These are the activations of a small neural network, seen along a few directions. Each row is one input.
In each table, some parts of the input vary, and every possible input appears once, in random order.
A made-up example of a description, with smaller parts first: one of 3 separate values, together with either a single point or one of 9 places along a line or (one of 4 places along a line, together with one of 5 places around a ring).
Shared parts are said once, and a part with two or three values counts as separate values.
In the rows, zero is written as 128.

Other details of the inputs vary at random and push rows far along two fixed directions, the same in every table; ignore that.

A family of inputs:
x1: [149  17 111 118 140  99 109 152 152  97 133 126 100 134]
x2: [135 165 129 129 116 175 131 136 158 179 132 154  84  79]
x3: [128 153 139 119 113 170 147 140 160 189 114 156  89  93]
x4: [130 165 133 132 114 176 131 136 159 177 131 162  87  82]
x5: [103 198 124 134 144 100 138  78  53 124 115  94 190 145]
x6: [109 126 147 121 139  83 128  95  77 121 129  88 174 163]
x7: [133 166 111 124 117 147 151 162 140 178 115 163  79  93]
x8: [136 180 118 139 114 145 139 163 141 169 125 165  76  89]
x9: [ 89 183 150 108 142  82 154  73  77 145 117  93 196 187]
x10: [120 130 146 134 144 111 128  77  92 109 119  81 187 130]
x11: [114 132 148 140 145 120 124  73  89 105 117  93 187 142]
x12: [122 152 135 152 139  86 129  95  74  87 115 106 165 146]
x13: [112 121 143 110 139  81 138  88  80 122 121  95 173 167]
x14: [114 134 147 132 146 105 145  70 104 101 112  87 179 148]
x15: [121 156 120 107 116 151 132 157 142 203 142 150  82 107]
x16: [130  99 111 145 142 106 131 140 136  91 112 135 112 142]
x17: [111 133 150 126 140  80 121  91  86 114 128 101 176 170]
x18: [108 121 142 110 142  82 134  90  85 123 117 100 178 174]
x19: [103 206 146 122 135 137 143  68  81 162 120  94 185 122]
x20: [130 180 154 118  94 133 132 117 107 117 151  98 197 155]
x21: [125 159 143 129 113 173 137 146 157 188 121 150  90  89]
x22: [130 166 118 128 113 146 153 162 136 175 113 165  73  98]
x23: [161  51 128 133 120 153  83 177 173  49 157 128 136 141]
x24: [141  26 100 121 147 105 108 147 162  89 139 126  94 145]
x25: [119 213 155 129 108 171 148 127 144 204 121 155 103  92]
x26: [137 150 145 120 107 118 121 109 104  90 152  83 216 160]
x27: [126 173 116 140 116 158 138 164 135 174 122 170  78 100]
x28: [129 180 111 141 115 154 133 158 139 165 127 176  75  93]
x29: [136 189 149 110  90 188 126 186 172 165 151 152 120 116]
x30: [127 153 126 117 115 177 144 135 157 186 121 160  90  86]
x31: [126 137 149 139 143 107 125  72  96 100 121  89 184 130]
x32: [151  44  95 148 148 103 119 157 156  65 121 132  93 127]
x33: [122 162 124 121 120 174 149 134 169 180 125 157  88  96]
x34: [135 189 134 108  93 195 122 180 168 162 159 155 120 108]
x35: [163  50 133 131 115 143  90 180 171  51 157 117 130 133]
x36: [109 134 137 124 142  88 118  85  82 110 135 104 177 163]
x37: [116 157 126 109 119 147 149 154 159 195 133 165  79 131]
x38: [141 181 128 112  78 189 127 173 167 169 162 158 119 112]
x39: [153  22 125 138 138 127 112 133 159  79 119 122 102 111]
x40: [156  34 132 154 136 125 100 134 160  70 129 124  99 107]
x41: [126 175  99 127 124 152 150 157 150 169 122 164  74 103]
x42: [122 203 141 109 111 171 163 124 141 216 116 146 108  84]
x43: [ 94 201 148 101 131 107 155  80  71 177 119 115 180 166]
x44: [101 187 140 120 148 115 152  49  85 129 114  84 201 148]
x45: [106 197 134 136 141  93 145  84  55 126 112  92 193 144]
x46: [104 127 134 119 143  92 121  90  78 119 133  96 180 163]
x47: [118 152 135 152 142  87 125  96  79  87 111 112 170 152]
x48: [104 152 147 116 133 100 132 107  90 152 126 107 162 158]
x49: [147 112 125 118 119 152  99 152 148  82 158 111 159 134]
x50: [144  25 109 122 145  97 115 153 165  91 136 123  97 143]
x51: [132  86 128 138 143 134 128 112 152 100 120 126 125 131]
x52: [151  38  87 142 145 113 107 150 140  69 120 137  94 119]
x53: [129 162 131 120 120 165 155 139 171 184 122 146  89  91]
x54: [154  50  94 157 143 111  95 150 141  60 130 138  91 115]
x55: [106 179 142 115 143 118 146  50  73 135 111  87 202 139]
x56: [126 167 104 125 117 155 145 158 138 174 117 174  78  97]
x57: [125 172 122 138 114 151 140 169 138 176 118 164  78 100]
x58: [124 176 110 134 122 152 153 159 149 167 117 174  76 114]
x59: [110 152 141 113 134  99 134 106  89 153 132  99 164 147]
x60: [116 144 132 146 141  90 132  99  70  95 113  97 168 146]
x61: [164  43 128 135 101 139  90 174 175  60 157 125 135 144]
x62: [124 149 116  97 116 148 142 152 146 203 134 157  80 111]
x63: [145 181 124 109  80 187 127 171 166 171 163 149 117 108]
x64: [118 155 132 114 114 152 134 160 142 201 138 160  83 118]
x65: [116 141 122 138 146  95 136  90  73  94 105 115 174 157]
x66: [143 189 141 107  92 186 130 184 169 167 156 144 121 103]
x67: [151  29 119 133 138  98  97 153 153  88 143 127  97 130]
x68: [113 164 128 132 136 103 145 105  85 125 102 122 158 146]
x69: [146  27 116 147 142 138  95 134 157  77 131 124 108 107]
x70: [154  35 127 156 140 134  94 131 161  69 130 134 104 114]
x71: [112 210 144 114 108 150 145 140 129 216 137 165  97 121]
x72: [136  82 139 142 134 132 118 121 135 107 123 111 123 111]
x73: [148  44 101 151 143 103 120 156 152  62 119 134  87 131]
x74: [166  45 122 137 104 146  88 169 171  57 161 130 135 144]
x75: [145  29 123 143 145 126 114 135 177  75 119 125 103 126]
x76: [107 129 141 115 144  78 143  89  93 116 124  92 171 177]
x77: [145  42  94 155 143 116  97 156 138  66 127 138  97 118]
x78: [ 96 202 121 132 147  95 154  72  66 115 109 106 191 162]
x79: [148  31 109 132 140 106  91 147 150  86 146 129  95 131]
x80: [150  22 120 141 142 135 107 130 161  78 120 133 107 117]
x81: [107 122 130 108 143  89 131  84  82 120 124 103 179 167]
x82: [126 161 140 117 108 139 138 158 145 192 140 158  75 111]
x83: [136  25 103 124 145 106 109 147 163  87 138 134  97 148]
x84: [119 153 129 154 144  94 123  92  75  85 115 117 170 153]
Description of these inputs: one of 6 places around a ring, together with either one of 2 separate values or (one of 3 separate values, together with one of 4 places along a line).
Question: Changing only the place on the ring of 6 turns x77 into x57. The same change can be made to x69. Which row results?
Answer: x21
Question: Changing only the place on the ring of 6 turns x5 into x60. The same change can be made to x24. Which row results?
Answer: x76
Question: Which other rows does x65 become when the choice among 3 separate values takes its other values? List them by row number.
Answer: x43, x80
Question: Which other rows does x14 become when the choice among 3 separate values takes its other values? List them by row number.
Answer: x73, x76
Question: Which other rows does x61 become when the place on the ring of 6 takes its other values? List them by row number.
Answer: x20, x26, x38, x63, x74
Question: Which other rows does x6 become when the place on the ring of 6 takes its other values? List them by row number.
Answer: x15, x46, x48, x59, x64
